A small network was shown many inputs. Here are its activations along a few directions, one row for each input.
Each table varies a few parts of the input and shows all the possible inputs, shuffled.
A made-up example of a description, with smaller parts first: line(4) and (point or line(11) or (values(2) and ring(8))).
Shared parts are said once, and a part with two or three values counts as separate values.

Other details of the inputs shift rows strongly along two fixed directions, in all tables alike. That doesn't count.

Table:
x1: [ 27   2 -35 -26  -5 -10  18 -16 -19 -23  -4   2 -25]
x2: [-14  -2 -21  36  10  18  11   8 -23   9 -29  18  11]
x3: [-24 -35 -26  15  33  16   4 -18 -11 -42 -28   9 -36]
x4: [-26  34  44  54  -1   1 -24   8 -11  36  -7 -40   3]
x5: [  7 -43 -16   1  26  -6 -18 -34 -14 -28   0  29 -36]
x6: [ 44  -4   1 -44 -16 -19   4 -12  11 -22  35 -15  -1]
x7: [ 12   7  55 -42 -23  10 -19  28  33  26  40   5  32]
x8: [ 25  22  23 -22 -14  -6  -4  -7  15  14  15 -22  41]
x9: [-26   7  27  58  12   4 -20 -17 -47  18 -37 -26  -1]
x10: [ 13 -31 -59   0  32 -53  -6 -51 -29 -50 -20   6 -28]
x11: [-22  -4  26 -24 -19  26  -1  36  20  11  20   5  21]
x12: [  9 -39 -14  -2  38  -7 -12 -38 -10 -36 -17  16 -37]
x13: [-10 -63 -50 -61  12 -33   9  19 -11 -64   7  16 -54]
x14: [ -4  60  25  17 -35   7   5  14  32  55   8 -10  37]
x15: [ 18  -7  30 -67 -12 -24  -6  28  37  -9  42  -2  -3]
x16: [ 28  -7 -10 -42 -19   3  30  44   3 -26  23   0 -20]
x17: [-11  11  40 -44 -24  26   0  49  37   7  21 -13  27]
x18: [-36  37   4  91  27  27  10   3  17  41 -56 -13  23]
x19: [  7  22  13 -16 -16  15  19  47   8   8   2  -6  26]
x20: [ -8  -4 -19  46  10  25  18   1 -13   5 -19  13 -10]
x21: [ -3  14 -31  26   4   6   3 -24 -29  15 -28  13  10]
x22: [ 10  -2 -14  43  13   4 -13 -51  -9   5  -6   0   4]
x23: [ 29  26  -1 -64 -43 -30  20  32  20  -5  31  -7   2]
x24: [ 14 -53 -67 -42 -11 -46  24  31 -27 -50   9  35 -48]
x25: [-17   9  30  59   5  12 -18 -20 -33  16 -23 -32 -16]
x26: [ 26  23  33 -32 -36  -3  -8  11  21  29  43 -13  47]
x27: [-66  12  16  79  28  37  -8 -10  23  43 -32  -1  19]
x28: [ 17 -17 -30 -14  -2 -43  -8 -22  -9 -23  20  10  -8]
x29: [-17  -2  15  42  46  18 -25 -40   0  11 -46   2  13]
x30: [-21 -12   5  32  34  -4 -23 -26   6  10 -12  18  -5]
x31: [ 16  42  11 -26 -23   7  15  14   6  21   3 -14  32]
x32: [-23 -44 -24   2  13  11   6  -8 -13 -35  -2  25 -36]
x33: [ 27  39  22 -32 -47  14  17  23  21  32  44  -8  17]
Each input here is: values(3) and (point or (values(2) and ring(5))).
Which other rows does x24 become when the values(2) part takes its other values? List them by row number. -> x18
Which other rows does x3 become when the ring(5) part takes its other values? List them by row number. -> x1, x6, x12, x16
Which other rows does x15 become when the values(3) part takes its other values? List them by row number. -> x12, x29
Which other rows does x30 become when the ring(5) part takes its other values? List them by row number. -> x14, x24, x27, x28

Table:
x34: [-29  12   3  79  39  16 -19 -47   1  26 -45   4  13]
x35: [ -1 -37 -34  13  29 -14 -13 -39 -44 -32 -20  15 -33]
x36: [ -9  26  31  16   8  13  -5  -5  27  26  -6 -17  23]
x37: [  1 -12  -3 -11   4 -18 -10  -7  -2 -10   5   4 -13]
x38: [-27 -38 -33   9  29   2   7   6 -12 -34 -20  21 -32]
x39: [ 21  -8   2 -25  -5  -3  -1   0   2 -12  18   4  -4]
x40: [ 27  16  19 -42 -35  -4  14  35  11   2  35 -13   8]
x41: [-25   9 -15  69  41  17  -8 -46   1  15 -51   5  15]
x42: [-19  13 -16  69  25  18  -2 -37 -21  21 -42   3   2]
x43: [ 25  11  25 -41 -34  -6  11  33  10  -4  35 -17   6]
x44: [ 19   1  -7 -22 -17   1   9   7   3  -6  17   3   3]
x45: [  3   5  -4   4  -8   4   1   2 -13  13   3   2   6]
x46: [  3  40  51 -10 -16  18  -3  20  51  37  21 -18  42]
x47: [ 22 -24 -28 -58 -21 -41   7  23 -15 -36  25  11 -30]
x48: [-27   4  -7  76  47  11 -14 -50  -7  13 -49  -5   1]
x49: [ 16 -31 -24 -28  -4 -15  -2  -8 -22 -26  13  21 -15]
x50: [-12 -19   8 -14  -8  20   7  32   4  -4   5  10 -17]
x51: [ -8 -29 -49  15  22 -19  -6 -26 -30 -21 -20  23 -19]
x52: [-28  23  39   3  -2  34   8  42  41  21   8  -7  23]
x53: [  8 -25 -49   9  19 -12   9 -26 -35 -28 -21  14 -28]
x54: [ 25 -25 -43 -44  -4 -21  14  -1 -24 -40   4  13 -28]
x55: [  6 -31 -49 -17   6 -27   2 -14 -22 -34  -2  24 -28]
x56: [  8 -14 -25   4  16   3   0 -27 -13 -18 -18  11  -7]
x57: [-12  24  29  24   1   9  -5  -1  21  26  -3 -23  20]
x58: [  6  34  49 -11 -22  19   4  16  29  25  16 -29  28]
x59: [  9  30  37   6 -17  25   2   7  30  32  16 -10  36]
x60: [  8 -20 -36 -21  -3 -27   6   0 -16 -22   4  15 -23]
x61: [ 23 -26 -17 -60 -20 -29   3  15   3 -28  35  17 -14]
x62: [  4  29  35  -4 -18  12   1  17  41  32  22 -10  38]
x63: [ 11  50  48 -10 -29  22  10  31  32  40  16 -26  38]
x64: [ -7 -47 -40 -24  17   4   7  11 -22 -53 -12  22 -45]
x65: [ -5  24  43   5 -11  10 -14  11  30  36  19  -8  34]
x66: [-27   8 -17  66  26   7  -8 -27 -15  23 -40   4   9]
x67: [ -1 -11 -37   1  16 -10   5 -19  -7 -19 -18  13  -9]
x68: [ 19 -19  -9 -65 -16 -31   5  18   3 -34  26  -5 -20]
x69: [ 15  19  19 -27 -34   7   8  18  16  14  31  -1  15]
x70: [  6  -7   3 -31 -16 -21  -5  12   3 -12  21  -6 -12]
x71: [-20  15 -13  72  27  15  -5 -35 -25  17 -46  -1  -2]
x72: [ 27 -23 -15 -53 -24 -29   7  18 -21 -37  26   3 -29]
x73: [ 24 -30 -27 -57 -14 -42   8  20 -14 -45  23   3 -31]
x74: [-20  12  -4  72  29  26  -9 -46 -10  23 -39   7  12]
x75: [ -4  -2 -29  12  17  -8   8 -15  -7  -6 -23   6  -6]
x76: [  0 -16 -31  22  27  -8   3 -31 -34 -28 -38   2 -22]
x77: [-31  28  58   9 -18  37   9  51  49  42  16  -9  30]
x78: [  5  -8  -2 -22 -13 -24  -3  18  -9 -12  14  -3  -8]
x79: [ 20 -36 -32 -42  -9 -33   2   6 -40 -47  13  10 -36]
x80: [-34  25  62   6 -22  36   7  55  45  46  18  -9  36]
x81: [-27  13   3  77  31  21 -15 -46 -18  18 -45 -10   1]
x82: [  0  21  36  12  -5  16  -7  -4  13  26   8 -13  15]
x83: [ 13  -6   2 -16   5   0  -2  -9  -2 -11   0  -5  -7]
x84: [ 13  -1 -10 -28 -13 -21   8  19   1 -11  14  -2  -7]
x85: [ 10  -4 -14 -23 -10 -12   8   7   7  -9  16   6   0]
x86: [-14  30  26  31  -4   5  -6   4  13  28  -8 -17  19]
x87: [-23  17 -13  69  28  13   0 -30  -2  25 -42  -3  12]
x88: [ 14  15  31 -23 -24   4   3  18  15   8  28 -21  11]
x89: [ 14  32  44 -13 -16  23   0  13  34  27  20 -15  31]
x90: [-3  4 12 -2 -8  0 -7  4 13 17 11  6 20]
x91: [  7  24  49  -7 -20  18  -8  14  23  34  28  -9  31]
x92: [ 14  14   2 -20 -14  10   8   7  12   4  12  -3  13]
x93: [ -4 -26  -1 -26  -6  15  11  35   4 -20  10   9 -20]
x94: [  8 -20 -19  -9  14 -15  -6 -13  -1 -19  -1   9 -12]
x95: [ 20   7  14 -45 -37  -1   7  27   9   6  41   2  14]
x96: [-15 -22  11 -15 -10  20   6  35   0  -2   8   9 -11]
x97: [ -5 -23 -29  35  34  -1 -11 -47 -30 -17 -30  18 -24]
x98: [-17   9   3  73  39  24 -12 -48 -11  18 -42  -9   4]
x99: [ 12   2 -11 -33  -8 -19  10  17   3 -13   8  -3  -5]
x100: [ 10 -15 -21 -32   2 -28   6   5 -11 -31  -1  -1 -20]
x101: [  4  45  50  -1 -33  18   1  34  20  46  24 -21  37]
x102: [ 15 -26  -8 -60 -21 -36  -4  22  -8 -30  34   0 -20]
x103: [-12 -35 -35  20  34 -22 -17 -37 -33 -26 -24  14 -29]
x104: [-27  11 -13  68  27   4 -11 -25 -19  19 -44  -1   6]
x105: [-18  19  24  46   7  20 -14 -18  -6  26 -17 -17  16]
What is each input in this table made of? -> values(2) and line(4) and (point or ring(8))
The inputs of x87 and x53 match in every part but the values(2) part. If x55 is changed in the same way as x87 into x53, which row does it become? -> x69
Which other rows does x67 become when the values(2) part takes its other values? List them by row number. -> x92
List by row number the other rows that have the values(2) part and the line(4) part in common with x101. -> x35, x45, x49, x79, x91, x95, x96, x105
Start at x91 and move only the line(4) part, one step at a time. The first step leads to x97. Which rows follow, in order? -> x39, x89
Which other rows does x65 become when the values(2) part takes its other values? List them by row number. -> x91
Start at x76 and move only the line(4) part, one step at a time. The first step leads to x43. Which rows follow, in order? -> x72, x79

Table:
x106: [ 17  13  -7 -31 -21  -9  14  19  19   4  17   3  16]
x107: [ 25 -59 -56 -59  16 -38  -2 -21 -22 -68  11  29 -41]
x108: [ 30   1  21 -85 -35 -25   1  39  42  -8  59   0  12]
x109: [ -8 -49 -66  14  45 -47 -12 -47 -38 -48 -34  26 -45]
x110: [-12  25  -6  36   0  -4   3  -6  -6  22 -19 -14  13]
x111: [ 24  14  11 -22 -24  12   7  13  -4   8  21  -5   9]
x112: [ -1 -51 -55  13  37 -41 -16 -46 -58 -53 -34  10 -55]
x113: [-13  33   7  70  20  42   2 -36   2  38 -37  -3  27]
x114: [  6  10  28   4  -1  19  -9 -14  20  15  13  -3  16]
x115: [  8  29  24  14 -17  15   4   5  -6  23   2 -16  17]
x116: [  8   9  35   8  -4  18 -13 -12   8  19  10 -10  14]
x117: [ 13  15  -5 -31 -27 -21  13  26  13   4  21  -1  12]
x118: [-43 -50   6 -29   5  19   6  55  12 -27   8  22 -32]
x119: [-71 -10  -4  85  41  59  13  22  -1  14 -59  14 -10]
x120: [ 17  20  11 -23 -32 -12   7  25  -5   4  19 -17   4]
x121: [ -4  12  22  -2  -7 -17 -10   6  13  15  14 -18  10]
x122: [-16  34   2  67  23  36   4 -33  11  37 -40  -2  32]
x123: [ 19   2  32 -26 -19  -5 -11   7  -1   0  28 -14   3]
The inputs of x114 and x113 match in every part but one. If x108 is changed in the same way as x114 into x113, which row does it become? -> x106
What is each input in this table made of? -> values(2) and (point or ring(8))

Table:
x124: [-18  30  -2  33  -9  24  14   5   6  36 -11  -1  21]
x125: [ 20  39  28  -5 -28   3  -1  14  17  42  23  -6  40]
x126: [ 15 -52  -4 -95 -26 -30  -6  31  -5 -46  53  23 -28]
x127: [ -3 -48 -17 -26  18  -5 -12 -14 -36 -45  -9  13 -40]
x128: [-33 -14   4  33  39  12 -16 -27   9   2 -27   3   7]
x129: [  7  37  11  19   5   1  -2 -15  18  29 -17  -5  37]
x130: [-12 -12 -20   6   3 -50  -8   1 -40 -21 -13 -15 -34]
x131: [  1   2   0  48  29  11 -14 -53 -19  -2 -21  -9  -9]
x132: [-15  24  37   6  -3  24  10  42  49  30  12  -8  30]
x133: [ 23   0  14 -40 -13 -19  -5  -4  32  -2  30  -8   3]
x134: [ -9 -37 -26  -1   5  -6   6  17 -12 -26  -3  29 -30]
x135: [ 17  21  -2 -68 -43  -6  24  50  34  -5  42  -5  14]
x136: [  1 -43 -34  -4  18   1   8  10 -31 -41 -21  17 -48]
x137: [ -5  -2  -4  43  20   0 -18 -48  -7   8 -13   2  -3]
x138: [  8  12 -15  53  22   9  -5 -38 -30   8 -38  -7  10]
x139: [  1  43  31  -2 -36  31  25  31  15  34  11 -21  29]
What is each input in this table made of? -> point or (values(3) and ring(5))
Which other rows does x136 become when the values(3) part takes its other values? List them by row number. -> x132, x134
